Each row below holds a small network's activations on one input, seen along a few directions.
In each table, some parts of the input vary, and every possible input appears once, in random order.
Descriptions start from the smaller parts, as in this example, which fits no table here: one of 6 places along a line, together with either a single point or one of 9 places around a ring or (one of 3 separate values, together with one of 5 places around a ring).
Shared parts are said once, and a part with two or three values counts as separate values.
In the rows, 128 means zero.

A family of inputs:
x1: [131  81 155 104 131 119 128 153 207 126 125 120 145 169]
x2: [ 99 149 109 127 138 124  86 106 127  92 134 167 145  60]
x3: [103 131 117 135 164 115  61 134 182 120  97 122 123  97]
x4: [107 126 124 157  98 188 175 100 107 141 147 139 101 152]
x5: [134  65  87 174  77 138  39 120  88 152 140 113 148 205]
x6: [108 103 125 161 121 135 134 185 196 120 113 128 101 163]
x7: [149  81 124 115  66 136 100 122 102 127 140  86 168 237]
x8: [118  81 122 160 124 178 117  80  94 165 136 163 138 128]
x9: [122 155 158  91 135 113 151 101 139  59 135 141 156  83]
x10: [130 105  82 175  63 147 105 144  98 120 139  97 119 236]
x11: [101  70 128 156 138 128  63 159 187 156 127 135 127 136]
x12: [214 167 151  96 182  58 185 168 108 193 150  81 162 103]
x13: [124  88 162 101 118 172 178  83 105 138 146 131 147 154]
x14: [112 150 137 113 142 154 105  76  76 133 109 193 114  86]
x15: [186 182 116 134 161  81 188 211  86 186 134  76 120  83]
x16: [175 151 112 133 175  61 133 170  84 227 128  84 147  62]
x17: [115 178 130 114 107 156 167  94  89 101 123 177  73 100]
x18: [126 146 167  71 138 129 168  74  87  99 136 172 117 113]
x19: [110 154 110 141 142 119 130 157 191  80  95 114  89 117]
x20: [129 136 166  95 151 106 122 131 195  86 103  97 130 116]
x21: [ 94 190 107 136 120 130 153 121 141  65 130 151 118  86]
What is each input in this table made of? -> one of 3 separate values, together with either a single point or one of 6 places around a ring
Changing only the choice among 3 separate values turns x13 into x4. The same change can be made to x12. Which row results? -> x15

A family of inputs:
x22: [107  92 145 123 159  99  29 169 231  94  91 114 123 149]
x23: [172 113 124 131 130  81  73 110 103 173 128  82 168 163]
x24: [ 98 163 131 126 142 151 159  87 109 104  97 147  65  86]
x25: [151 144 136 123 169  95 169 181 126 162 148  68 162  65]
x26: [121  58  96 172  70 163 117 149 118 147 124  84 161 199]
x27: [164 150 154 107 139 135 219 149 138 140 128 101  77 166]
x28: [124 209  90 119 128 130 153 110 107  58 120 134 103 109]
x29: [160  90 179  70 140 134 173 115 169 135 135 100 135 196]
x30: [ 98  97 155  93 136 143 109  44 139 102 109 144 115 111]
x31: [ 74 166 125 130 191  69 100 201 241 133  92 120 136  55]
x32: [134 176 151 101  89 103 177 143  98  89 135 140  89 142]
x33: [152 147  91 136 143 106 143 148  61 173 133 153  92 114]
x34: [158 148 111 129 126 105 162 169  89 160 115  65 105 133]
x35: [167 170 115 145 165  73 126 157 113 187 159  80 165  59]
x36: [ 94  51 104 202  94 166  22 177 232  87 111 131 100 179]
x37: [134 115 161  87 141 147  84  72  90 155 110 172 137 113]
x38: [ 87  96 133 165 100 207  80  90  83 152 130 190 129 160]
x39: [103 163 106 147 153  93  87 197 203 115  72 119  65 123]
x40: [169 174  93 160 131  86 119 146  75 178 129  78 111 129]
x41: [163 145 186 111 188 123 232 164 172 139 153 107 137 105]
x42: [137 198 117 121 160 112 171 120 144  62 128 141 164  41]
x43: [ 95  93 134 128  28 159 125 121 128  87 163 152 129 205]
x44: [136  86  83 212  76 140  73 121 102 168 140 101 161 202]
x45: [127 144 115  82 124 122 106  71 136  56 128 132 155 140]
x46: [137 176 134 115 141 153 127 110  62 159 107 172  80  85]
x47: [ 49  76 122 170  93 206 100  58 134  97 141 158 100 152]
x48: [137 167 181 106 132  89 193 158 132  87 151 146 152  77]
x49: [110  64  82 186  94 158  97 121  86 168 147 175 141 191]
x50: [151  88 140 100 133 108 116 139 117 146 118  66 171 163]
x51: [151  87 119 108 146 103 100 112  89 166 132 156 152 146]
x52: [106 151 149 116 164 128 171  87 148 115 107 151 122  14]
x53: [131 116 179  69  94 105 132 117 127  78 142 138 150 172]
x54: [146 168 153 110 172 144 140 125 102 162 124 174 141  14]
x55: [155 139 108 122 172  90 151 154 101 180 158 156 145  40]
x56: [128  61 131 133  71 192 170 125 171 139 146 116 122 228]
x57: [ 82 125  76 151  76 189 101  90 133  55 154 146 144 183]
What is each input in this table made of? -> one of 4 places along a line, together with either a single point or one of 8 places around a ring
Changing only the place on the line of 4 turns x49 into x51. The same change can be made to x47. Which row results? -> x30
Which other rows agree with x48 in the place on the line of 4? List them by row number. -> x25, x31, x35, x41, x42, x52, x54, x55
Change only the place on the ring of 8 in x33. List by row number the other rows that result. -> x24, x27, x28, x32, x34, x40, x46
Change only the place on the line of 4 in x36. List by row number the other rows that result. -> x22, x31, x39

A family of inputs:
x58: [124 194 126 114 177  91 121 112 113 128 115 145 129  18]
x59: [200 139  99 166 134  64 159 229 112 214 138  34 139 166]
x60: [ 96  99 149 118 141 126  85 144 226  87 101 114 117 141]
x61: [125 113 122 144 123 165 110  86  77 154 130 150 136 116]
x62: [101  97  95 158  67 177 129 104 121  95 138 135 110 211]
x63: [138 124 172  80 139 120 169 115 122 132 133 141 138 116]
x64: [ 91 140 116 153 122 142 108 156 194  79 104 126  82 138]
x65: [135 128 113 131  77 165 145 102  79 111 143 141 115 189]
x66: [205 101 130 132 151  49 139 220 145 222 135  29 175 174]
x67: [127 139 127 135 100 171 170 104  91 113 136 135 111 145]
x68: [ 92  92 104 171 106 148  53 126 148 117 123 151 134 137]
x69: [129 216 133 105 163  97 178 134 120  84 119 127 105  45]
x70: [127 167 138 114 119 133 187 121  89 124 135 146  97 105]
x71: [105  62 131 125  91 161 108  98 152 106 137 127 149 219]
x72: [133 100 109 139 100 156  83  86  65 149 137 158 139 161]
x73: [139 168 163  70 177  83 160 121 155  94 117 115 140  47]
x74: [135 209 136 106 167 114 205 137 122 109 130 146  99  50]
x75: [100  85 147 131 104 139  91 134 191  90 132 124 144 168]
x76: [148 164 168  71 184 100 187 131 157 118 126 142 140  60]
x77: [133 185 132 115 183 109 146 118 114 150 127 167 125  25]
x78: [ 99  68  92 167  92 167  68  87 107 132 130 152 134 181]
x79: [ 86 114 111 160 140 132  49 135 185 118  97 145 105 110]
x80: [ 93 119 110 163  81 154 111 147 163  77 131 137 110 167]
x81: [140  85 148  99  96 147 122  91 110 119 145 129 149 192]
x82: [193 109  89 165 159  62  98 216  99 249 132  47 161 140]
x83: [126 139 135 123 142 127 125 105  77 160 128 165 124  82]
x84: [134 100 160 102 122 157 152  97 123 125 135 126 150 153]
What is each input in this table made of? -> one of 3 separate values, together with either a single point or one of 8 places along a line
Which other rows agree with x72 in the choice among 3 separate values? List them by row number. -> x58, x61, x68, x77, x78, x79, x82, x83

A family of inputs:
x85: [101  65 101 181  92 156  76 145 150 148 120 106 136 179]
x86: [ 93  91 101 162 112 145  37 124 157 124 122 143 148 136]
x87: [148 105  85 176 110 135 111 151  99 179 146 101 156 175]
x88: [100 125 139 106 150 137  97  96 175  85  93 151 117 119]
x89: [182 182 149  92 161  43 173 179 111 174 132  68 157  88]
x90: [ 95 181 103 146 138 143 132 115 140  78 119 147 107  66]
x91: [ 90  71 106 170  71 168  89 133 132 128 123 135 106 206]
x92: [187 127 121 156 136  62 141 215 159 182 150  40 154 181]
x93: [ 80 123 118 130 122 146  79  78 157  65 109 160 140 117]
x94: [144 181 153  93 212  48 172 199 175 151 119 113 136  19]
x95: [179 115 114 123 135 107 134 123  70 195 140 100 137 147]
x96: [165 108 107 156 131 118 129 164 119 197 137  88 129 183]
x97: [135 106 137 136 154  88  65 199 219 118 114  89 150 133]
x98: [112 183 126 117 164 125 151 136 160  99 105 136  82  69]
x99: [122 169 143 128 154 136 154 103  96 136 125 190 105  40]
x100: [110  93 123 140 142 133  53 140 176 139 108 132 123 140]
x101: [124 162 128 137 180 117 144 124 114 148 126 160 134  24]
x102: [ 71 131 127 121 100 155  92  64 137  41 117 184 107 144]
x103: [142  93 130 129  89 171 172 121  98 139 156 126 140 209]
x104: [158 114 102 130  91 130 129 104  34 157 146 143 131 163]
x105: [ 81  99 108 151  91 156  46 107 140 103 124 171 117 160]
x106: [ 90  52 145 140  73 186 135 112 153 107 137 126 123 218]
x107: [125  67 120 164 114 138  93 163 171 170 108  93 110 187]
x108: [150 167 134 119 116 134 150  98  30 145 136 148 123 107]
x109: [ 88 190 114 137 111 159 146 100 118  56 123 172  73  91]
x110: [ 92 171 151  95 113 180 194  78 144  38 137 165  90 105]
x111: [147  80 138 162 127  89 105 217 214 145 115  47 132 179]
x112: [ 83  81 147 119  93 173  90  85 163  84 137 161 135 172]
x113: [134 164 150 106 207 100 163 141 133 163 113 149 106  26]
x114: [140 110  92 164  88 151 124 141  78 159 146 132 125 201]
x115: [164 109  91 142 113 118 117 112  53 176 147 114 161 141]
x116: [ 72 112 167  85 103 174 140  42 163  24 136 174 123 155]
x117: [125 198 131 100 169  70 167 200 206  79 104  97 106  65]
x118: [129 152 178  87 154 159 198  83 119 124 139 185 124  53]
x119: [156 150 170  79 117 156 198  78  52 129 150 143 139 117]
x120: [164  99 139  95  93 151 175  84  55 141 161 136 147 172]
x121: [168 163 144 102 158 100 158 126  69 184 123 109 129  92]
x122: [123 138 145  95 159  89 109 163 221  65  91 112 144 113]
x123: [200 133 122 119 139  53 148 173 110 184 149  55 164 144]
x124: [153 159 122 128 141 119 140 108  51 162 136 121 154  85]
Changing only one part turns x97 into x112. The same change can be made to x122. Which row results? -> x116
Changing only one part turns x87 into x92. The same change can be made to x101. Which row results? -> x94
What is each input in this table made of? -> one of 5 places along a line, together with one of 8 places around a ring
Change only the place on the line of 5 in x110. List by row number the other rows that result. -> x90, x98, x109, x117
